A small network was trained on made-up records. Each row is its average activation on records with the value named, seen along a few directions.
Related values have similar rows: they may be neighbours, one step apart, or belong to one group.
Strong random noise was added to every row along 3 fixed directions; ignore it. To show where, here is one row again and again, with new noise each time:
[ -30  -13   58   16   -7    8  -19  -16   -2  -57  -50 -131  -49]
[ -74    8   87   50  -14   67   58   34   93  -53   36  -64 -117]
[-85  -8  14  -6  11  74 -67 -54 -20 -74 -66 -93  -3]
[-134   10   78   11   37  138   69   74   99 -114  104  -29 -113]
[ 145  -32  215   77  -46 -203  162  142   66  -24   42 -252 -215]


Rirob, 20 values:
v3: [  88  -72   55  -31 -124 -270  112  -23   52  171  104 -175   35]
v14: [ -78 -200   67 -323  226  -31  132  239  -63 -203  321 -161  159]
v15: [ -85   86   40  189 -172  112   11 -132  159  142 -116   30  -90]
v16: [   8   32   38  -59   82   26  -94  -88  -82  -40  -47 -142   68]
v8: [ -80   31   57  170 -328  -62  194 -206  284  337  -16  160   21]
v13: [ 629  -66   79  132  -44 -740   80  120 -252   92  -52 -378 -148]
v19: [ 317  -80   21   71  -39 -225   65  136  -34   44   43   83 -172]
v7: [-144  125   92  102 -144  156  151  -18  163   91  -71  148  -42]
v9: [ 120   55 -145  -25   30  -45 -106 -102 -142  -93 -102  174  146]
v17: [ 110   42 -125  141  -58   30   23   15   82  -20   97  159  -96]
v5: [ -47  -19  -11 -166  122  105  -30   11  -85  -14 -158  -76   95]
v20: [-166  -84   21 -143   96  154 -148  -32 -139  -82  -84   14   69]
v1: [  63  101  -33  148  -75  -39  -17   53   48   61  -59  -12 -107]
v4: [ -29   53  -99 -125  263   44 -240   33 -285 -173    2  -78  122]
v12: [ 194 -264  116 -277  -13 -369   67   21 -172  -11   87 -317  101]
v2: [  93   59  -29   73  -97  -10 -114 -105  -67  203 -240   86  -66]
v10: [ -48  171  -51  139  -74   95  -75  -96  105   64 -174  239   20]
v18: [ -55  -58  -88   31 -223  -81  -56 -266   38  247  -62  -34  165]
v11: [ 124   38  -33   91   48  -48  -55   20   -6   71 -178    5   -5]
v6: [131  34 -53 239 -79 -36  77  61 195 155  26 224 -92]
A value of Rirob combines one of 5 hidden first parts with one of 4 second parts; all combinations occur once.
Changing only the second part turns v6 into v5. v13 has the same second part as v6; what does that change turn v13 into?
Answer: v16
Changing only the second part turns v14 into v11. v8 has the same second part as v14; what does that change turn v8 into?
Answer: v10
Changing only the second part turns v9 into v7. v17 has the same second part as v9; what does that change turn v17 into?
Answer: v15

Kapab, 20 values:
f16: [ -91  337 -204  368 -157  104   69 -200  276  367    9  723  -86]
f8: [  13  -82 -286   20  340  237  -86   75   44 -118  306  336   73]
f9: [-480   87  316 -127  418  519  302  574  245 -647  852  -29 -360]
f11: [ -46 -220  192 -238  -41 -318  317  120   65  -81  428 -366   13]
f13: [-337 -219  -80 -460   -2  155 -101 -154 -148  -51  165  -21  346]
f3: [-598 -128  -60 -241   67  401  102  -45  128 -125  297  158  319]
f4: [ 420 -124  354  -90  174 -292  330  698  -97 -342  271 -154 -553]
f2: [-257    2   49  -21  219  248  -84  101  -37  -70  -52 -262 -118]
f6: [-194  216  -69  162  -99  390  119  112  276 -193  213  203 -186]
f1: [ -21  100 -331  207  -44  274 -433 -330   10  224 -543  186  135]
f19: [ 337  -72 -179    4  -64 -126 -127   -7 -116  102   -2  278  -56]
f14: [  74   15  106 -298  171 -177 -379 -138 -410 -150 -465 -386  292]
f12: [ 484  146  218  268 -125 -399  179  111   64  115 -268 -139 -221]
f10: [ 167 -191  394   24 -121 -280  580  215  415  285  411 -372 -261]
f7: [ -13   76   67 -233  124  -25 -193 -135 -452 -146 -412 -357  237]
f20: [ -81   38  281  156 -247  184   51  128  217  227    1   94 -334]
f17: [ 297   92   31  198  -26 -217   46   95   37  -45 -207  -23  -54]
f15: [ 423 -197  481    2 -361 -835  622   87  183  345  137 -509 -165]
f18: [ 105   75 -106  226  -59  -12  231  127  184   69  140  397 -103]
f5: [ -68   33 -384   75  145   12 -294  -60 -200 -222  150  199   87]
A value of Kapab combines one of 5 hidden first parts with one of 4 second parts; all combinations occur once.
Changing only the second part turns f19 into f4. f8 has the same second part as f19; what does that change turn f8 into?
Answer: f1
Changing only the second part turns f20 into f13. f2 has the same second part as f20; what does that change turn f2 into?
Answer: f10
Changing only the second part turns f16 into f12. f5 has the same second part as f16; what does that change turn f5 into?
Answer: f6
